A small network was shown many inputs. Here are its activations along a few directions, one row for each input.
In each table, some parts of the input vary, and every possible input appears once, in random order.
Descriptions start from the smaller parts, as in this example, which fits no table here: one of 3 separate values, together with either a single point or one of 11 places along a line or (one of 6 places along a line, together with one of 8 places around a ring).
Shared parts are said once, and a part with two or three values counts as separate values.
In the rows, 128 means zero.

Other details of the inputs shift rows strongly along three fixed directions, in all tables alike. That doesn't count.

A family of inputs:
row 1: [167 135 124 112 103 144 120 105 145 103 116 152]
row 2: [140 130 130 132 145 156  91 153  88 127 136  74]
row 3: [146 117 102 108  95 143 122 102 138 115 125 154]
row 4: [139 114 154 115 165  90 140 149 139 128 125 130]
row 5: [ 78 178 127 183 137 167  81 136 108 143 139  92]
row 6: [120  96 139 116 159  92 142 147 131 135 130 134]
row 7: [151 123 110 101  96 145 123  99 139 118 128 147]
row 8: [133 119 112 149 113 150 113 148  83 112 116  74]
row 9: [103 180 142 146 122 167  95  93 167 134 149 172]
row 10: [119 160 145 143 119 145 106 122 162 137 139 161]
row 11: [129 119 109 146 113 148 112 146  81 116 115  73]
row 12: [153 117 109 114  95 147 124 108 142 107 126 156]
row 13: [121 112 136 100 148  83 145 143 120 144 145 132]
row 14: [142 127 132 139 128 153  93 156  88 134 146  78]
row 15: [ 98 154 131 187 116 179 148 153  99 182 124  75]
row 16: [143 134 121 140 114 143 112 134  77 116 127  66]
row 17: [105 177 123 165  84 158 113  98 170 119 123 171]
row 18: [146 131 124 150 106 149 116 145  87 113 131  70]
row 19: [139 134 100  87 109 147 124  98 131 114 118 147]
row 20: [144 122  98 104 113 147 118  97 138 110 112 150]
row 21: [143 130 101  92  94 142 127 101 129 119 128 152]
row 22: [136 115 141 118 138  80 162 120 125 116 126 119]
row 23: [133 113 140 118 145  87 163 126 132 112 120 118]
row 24: [124 109 144 104 167  89 140 136 131 137 134 124]
row 25: [118 109 116 113 124  76 166 133 115 125 128 129]
row 26: [145 115 108 113 104 154 123 109 143 105 113 155]
row 27: [156 136 143 144 134 150  91 162  89 123 134  81]
row 28: [150 109 128 156 117 182 143 154  97 169 116  74]
row 29: [134 110 137 120 129  81 163 128 129 122 130 120]
row 30: [ 39 202 157 214 137  90 156 115 171 134 118 140]
row 31: [123  98 137 116 149  84 140 143 127 140 142 134]
row 32: [149 119 116 103 137 157 101 117 145 119 129 162]
row 33: [114 109 125 103 165  85 141 142 118 136 129 135]
row 34: [161 133 119 107 110 148 122 108 151 103 109 149]
row 35: [137 110 112  98 126 156 100 118 141 130 128 161]
row 36: [117 116 135  95 164  87 143 139 121 138 135 128]
row 37: [143 111 119 105 128 158 104 123 145 122 129 165]
row 38: [147 128 126 148 143 153  88 167  92 120 121  85]
row 39: [104 157 115 144 116 143 124  95 152 117 119 151]
row 40: [154  95 154 143 137 119 192 154 149 164 106 127]
row 41: [154 119 111 116 101 151 122 117 147 105 104 158]
row 42: [130 108 129 126 146  85 162 129 130 110 115 125]
row 43: [131 110 151 111 168  93 143 141 135 128 135 127]
row 44: [ 99 167 129 121 127 142 106 104 140 143 147 159]
row 45: [155 109 132 160 117 184 143 157  99 165 116  75]
row 46: [154 126 128  97 128 151  99 107 140 126 140 157]
row 47: [149 119 121  94 119 150 101 113 142 134 142 157]
row 48: [147 114 116 104 118 151 100 119 142 127 141 163]
row 49: [127 133  97 135 120 143 114 144  72 114 116  74]
row 50: [109 102 127 104 155  88 144 148 118 140 130 138]
row 51: [ 96 157 140 187 128 149  96 159 100 139 151  84]
row 52: [165 129 120 113  94 145 122 112 148 109 118 152]
row 53: [131 101 146 124 156  91 141 158 137 129 120 139]
row 54: [ 90 173 123 146 129 168  92  96 168 136 136 174]
row 55: [ 17 195 151 190 141  91 142 125 154 166 157 150]
row 56: [135 106 152 116 152  88 144 144 134 134 145 131]
row 57: [125 121 129 105 134  77 164 121 113 122 127 122]
row 58: [106 160 138 130 131 143 104 100 150 141 146 156]
row 59: [131 114 136 115 144  85 162 124 131 116 120 116]
row 60: [140 115 145 122 138  82 163 123 127 112 127 121]
row 61: [129 103 129 126 127  79 162 132 128 119 127 126]
row 62: [158 119 123 112 115 150  99 131 149 123 132 167]
row 63: [ 28 202 157 195 138  92 158  99 164 145 133 128]
row 64: [148  91 151 137 141 122 195 144 147 165 116 128]
row 65: [122 125 100 136 110 145 118 151  71 118 117  76]
Description of these inputs: one of 5 places along a line, together with either a single point or (one of 2 separate values, together with one of 6 places around a ring).
- Changing only the place on the line of 5 turns row 23 into row 19. The same change can be made to row 64. Which row results? => row 15
- Changing only the place on the line of 5 turns row 43 into row 24. The same change can be made to row 18. Which row results? => row 7
- Which other rows does row 38 become when the place on the line of 5 takes its other values? List them by row number. => row 5, row 32, row 33, row 54
- Which other rows does row 54 become when the choice among 2 separate values takes its other values? List them by row number. => row 39
- Which other rows does row 39 become when the place on the line of 5 takes its other values? List them by row number. => row 20, row 30, row 42, row 49

A family of inputs:
row 66: [ 30 216 156 167 150  72  88  90 180 103 161 182]
row 67: [108 154 124 113 126 162 116  89 153 162 147 162]
row 68: [175  96 111  86  90 120 170  99 151 113 111 165]
row 69: [144 163  72 133  70 181  43 118  43  59 124  58]
row 70: [ 26 198 155 174 136 113 150 102 180 185 156 181]
row 71: [180 104 136  79 146 127 125 120 167 114 125 176]
row 72: [168 157  86 150  72 224  86 131  64 103 102  54]
row 73: [181 148  89 149  67 229  89 119  63 106 117  46]
row 74: [ 59 120 157 189 196  74 160 193  66 165 132  31]
row 75: [ 67 111 163 194 169  72 166 203  69 182 150  37]
row 76: [ 47 199 173 204 143 111 132 118 200 155 134 187]
row 77: [102 157 119 110 132 162 118 104 153 151 135 172]
row 78: [219  28 141  57 147  89 159 155 154 118 127 169]
row 79: [112  71 157 172 183  10 228 200  58 121  95   5]
row 80: [ 77 165 101  86 126 120  71  89 136 107 157 174]
row 81: [151 129  82 140 108 231  53 161  61 142 128  77]
row 82: [204  41 101  61 118  78 190 129 138 102  88 157]
row 83: [211  37 138  53 173  95 147 139 153 105 109 168]
row 84: [171  99 161  89 155  94 145 120 161 131 135 151]
row 85: [133 158 150 136 111 164 100 112 174 136 142 176]
row 86: [121 140 115 147  71 159 151  97 166 129 113 161]
- What do these inputs look like to the network? => one of 3 separate values, together with either a single point or one of 6 places around a ring
- Changing only the choice among 3 separate values turns row 74 into row 79. The same change can be made to row 75. Which row results? => row 86
- Which other rows agree with row 66 in the choice among 3 separate values? List them by row number. => row 71, row 76, row 78, row 83, row 84, row 85
- Which other rows does row 76 become when the choice among 3 separate values takes its other values? List them by row number. => row 81, row 82
